Here are a small network's activations along a few directions, averaged over the inputs that share one value of a field.
Related values have similar rows: they may be neighbours, one step apart, or belong to one group.
(in the rows, 500 means zero)
Strong random noise was added to every row along 10 fixed directions; ignore it. To show where, here is one row again and again, with new noise each time:
548, 380, 466, 664, 419, 260, 609, 719, 722, 739, 338, 673, 719, 591, 372, 461, 521, 638, 725, 668, 269
530, 519, 465, 414, 263, 359, 369, 315, 482, 601, 391, 585, 654, 530, 355, 395, 730, 210, 416, 467, 491
443, 567, 461, 385, 495, 651, 478, 387, 460, 421, 548, 334, 497, 652, 611, 405, 429, 527, 604, 694, 276
458, 564, 543, 476, 574, 526, 471, 428, 472, 477, 621, 438, 501, 507, 571, 479, 467, 505, 455, 532, 511
502, 390, 639, 511, 370, 618, 395, 482, 568, 401, 440, 310, 590, 494, 600, 388, 383, 638, 416, 612, 308
348, 410, 358, 437, 405, 669, 482, 570, 490, 362, 406, 362, 489, 563, 532, 512, 348, 670, 761, 607, 228
588, 667, 582, 445, 432, 561, 656, 357, 566, 524, 412, 503, 565, 656, 670, 233, 368, 436, 647, 659, 141
677, 572, 707, 417, 196, 532, 359, 192, 598, 525, 485, 330, 553, 642, 559, 191, 533, 418, 289, 690, 367
521, 390, 484, 457, 502, 398, 446, 432, 583, 527, 531, 548, 502, 456, 568, 466, 575, 478, 332, 510, 609
663, 294, 465, 399, 400, 584, 524, 577, 695, 331, 291, 532, 400, 685, 603, 479, 349, 653, 616, 668, 368
531, 521, 646, 722, 503, 425, 550, 559, 561, 704, 496, 363, 811, 461, 336, 389, 559, 548, 569, 540, 354
443, 503, 627, 585, 452, 507, 568, 553, 576, 481, 449, 527, 560, 395, 643, 407, 289, 627, 529, 473, 315


Values of PASOR:
digom: 514, 270, 404, 612, 479, 559, 508, 557, 539, 562, 389, 256, 642, 243, 378, 495, 660, 546, 472, 395, 559
ged: 502, 575, 403, 520, 394, 371, 564, 629, 540, 525, 396, 737, 405, 593, 458, 578, 454, 503, 627, 499, 429
lidu: 626, 381, 413, 503, 559, 437, 566, 575, 595, 536, 400, 549, 525, 483, 499, 516, 572, 475, 516, 458, 560
reves: 350, 442, 228, 510, 309, 411, 550, 475, 557, 686, 604, 454, 262, 552, 428, 437, 590, 699, 664, 600, 482
zup: 364, 743, 391, 554, 343, 447, 574, 463, 468, 676, 598, 486, 320, 490, 376, 491, 485, 612, 681, 491, 508
desu: 432, 482, 428, 539, 349, 522, 502, 431, 462, 561, 527, 399, 399, 366, 443, 462, 555, 501, 410, 342, 635
zeki: 337, 634, 587, 680, 639, 370, 483, 693, 447, 617, 747, 552, 538, 427, 331, 673, 413, 662, 576, 450, 614
moga: 592, 339, 455, 422, 341, 396, 457, 668, 551, 445, 274, 906, 365, 620, 555, 590, 514, 491, 429, 598, 481
vede: 634, 784, 882, 572, 420, 422, 502, 423, 577, 576, 610, 654, 428, 530, 581, 401, 287, 537, 378, 554, 517
sopep: 263, 512, 425, 547, 423, 559, 548, 610, 324, 480, 346, 585, 560, 327, 513, 560, 438, 471, 587, 358, 280
The values of PASOR form a 2 by 5 grid.
Q: List every value one step from zeki, in the order listed.
A: lidu, vede
Q: List every value one step from sopep, in the order listed.
A: zup, desu, moga
Each value of PASOR is a pair of two hidden parts, and every pair occurs once (2 first parts, 5 second parts).
Q: Changing only the second part turns ged into zeki. zup has the same second part as ged; what does that change turn zup into?
A: vede
Q: Changing only the second part turns digom into sopep. lidu has the same second part as digom; what does that change turn lidu into?
A: desu
